A small network was shown many inputs. Here are its activations along a few directions, one row for each input.
Each table varies a few parts of the input and shows all the possible inputs, shuffled.
Descriptions start from the smaller parts, as in this example, which fits no table here: one of 2 separate values, together with either a single point or one of 9 places around a ring or (one of 6 places along a line, together with one of 8 places around a ring).
Shared parts are said once, and a part with two or three values counts as separate values.
(in the rows, 128 means zero)

Other details of the inputs vary at random and push rows far along three fixed directions, the same in every table; ignore that.

A family of inputs:
R1: [151 148  94 133 148 149 133 131 112 176 121]
R2: [149 108  93 158 114 118 132 171 136  93 125]
R3: [149 148 108 143 157 111 131 108 111 170 138]
R4: [154 137 103 134 159 104 103 108 102 163 122]
R5: [122  85 165 133  61 116 155 171 154  79 140]
R6: [115 132 130 156 107 107  98 170 127 102 169]
R7: [130 134 139 110 149 146 144  91 136 142 119]
R8: [146 110 117 139 112  93  92 163 130  92 150]
R9: [107  91 170 137  56 123 152 171 149  77 138]
R10: [136 128 150  87 150 133 102  97 114 138 127]
R11: [154 144 102 136 159 109 130 107 102 162 133]
R12: [123 105  90 126 138  87 141 164 121 165 139]
R13: [119 140 155 102 140 138 104  94 117 146 136]
R14: [124 142 175 128  65 106 123 207 170  75  82]
R15: [ 94  94 168 149  58 123 147 174 139  76 136]
R16: [108 143 138 129 145 167 138 107 113 142 110]
R17: [119 140 100 142 148  95 110 141 138 148 166]
R18: [ 64 110 134  33 171 158 146  89 183  99 108]
R19: [131 131 132 108 148 160 143  98 136 143 114]
R20: [138 133  87 130 153  84 111 143 130 141 156]
R21: [ 32 122 169  49 166 147 117  82 176 103 129]
R22: [101 146  75 149 145 132 122 169 128 152 142]
R23: [136 155 108 151 153 114 128 107 107 172 140]
R24: [130 123 128 108 153 139 133  89 127 131  97]
R25: [186 148 180 166  87 189 148  91  80 133  94]
R26: [118 142  81 152 146 104 134 144 142 150 154]
R27: [165 153 183 175  92 178 142  87  75 131  96]
R28: [136 130  75 138 156  98 134 145 136 141 144]
R29: [115 134 121 175 112 106 128 160 135  97 159]
R30: [136 132 100 130 152  93  98 152 132 153 170]
R31: [ 62 110 167  33 170 142 120  77 191 105 135]
R32: [117 143  69 141 139 125 127 159 140 156 146]
R33: [180 106 182 144  81 152 145  98  64 146  72]
R34: [131 122 118 100 143 164 127 106 123 135  85]
R35: [135  98 144 143  84 108 127 144 155  41 129]
R36: [195 141 159 142  89 187 141  97  79 131  84]
Each input here is: either a single point or (one of 5 places along a line, together with either a single point or one of 6 places along a line).
Which other rows does R4 become when the place on the line of 5 takes its other values? List them by row number. -> R17, R20, R21, R31
Start at R8 and move only the place on the line of 6, one step at a time. The first step leads to R4. Which rows follow, in order? -> R35, R24, R2, R34

A family of inputs:
R37: [ 98  77 201  59  74 144 143 105 197  17 138]
R38: [128 142 165 124 131 144 152  92  83 218 115]
R39: [210 134 171 181  67 162 107 108  34 164  90]
R40: [222 167 160 189  84 177 130  81  68 131 115]
R41: [ 74 141  54 176 149  74 135 206 148 163 188]
R42: [212 143 184 175  83 134 123  98  60 143  89]
R43: [143 139 120 117 172 138 130  58  88 175 114]
R44: [110 126 166 116 113 130 118 152 159  59 124]
R45: [ 47 151  71  14 205 164 178 100 140 191  48]
R46: [112  84 124 142  94 162 187 152 192  84  65]
R47: [155 132  86 195  90 112  94 195 104 123 148]
R48: [209 158 164 187  87 155 128  84  68 128  99]
R49: [217 121 165 175  93 162 139  85  53 132 119]
R50: [ 93 144 145 129 159 143 148  87  85 207 114]
R51: [136 134 135 122 145 157 105  88  67 187  94]
R52: [115  92 159  98  75 135 110 155 150  90 130]
R53: [116 158  49 157 171  75 101 215 162 141 177]
R54: [160 117  82 189 113 111 122 172 126  87 180]
R55: [ 54 136 119  37 233 121 115  62 147 184 102]
R56: [159 130 136 121 156 137 131  58  82 177 112]
R57: [102 174 141 132 157 169 144  92 105 207 123]
R58: [122 157  35 164 159  71 107 185 167 139 180]
R59: [168 120 104 164  91  72 122 172 137 115 159]
R60: [ 83  84 203  71  80 132 138 105 194  11 120]
R61: [197 160 163 178  73 191 103 116  64 146  99]
R62: [ 73 101 178 124  84 125 155 145 152  93 142]
R63: [176 103  96 166  98  95 127 175 127 107 182]
R64: [148 155 115 120 178 176 125  71 106 169 134]
R65: [108 128  53 155 174  50 104 209 142 141 167]
R66: [160 156  99 185 104  99 109 185 145 106 153]
R67: [110 105 151 123 103 114 130 121 155  59 130]
R68: [ 78  88 219  62  91 136 129 135 189  16 113]
R69: [ 86  71 173  51  77 192 190 162 202  27  80]
R70: [119  89 144 122 113 142 138 121 145  52 152]
R71: [ 65 135 133  10 232 120 114  82 153 204 106]
R72: [126 127  54 138 155  39 107 200 158 162 172]
R73: [116 145  46 161 165  57 102 195 154 138 168]
R74: [ 59 141 100  37 234 144 123  42 154 175 123]
What is each input in this table made of? -> either one of 3 separate values or (one of 5 places along a line, together with either a single point or one of 6 places along a line)
Start at R61 and move only the place on the line of 6, one step at a time. The first step leads to R53. Which rows follow, in order? -> R66, R58, R40, R64
Start at R70 and move only the place on the line of 6, one step at a time. The first step leads to R43. Which rows follow, in order? -> R67, R55, R65, R51
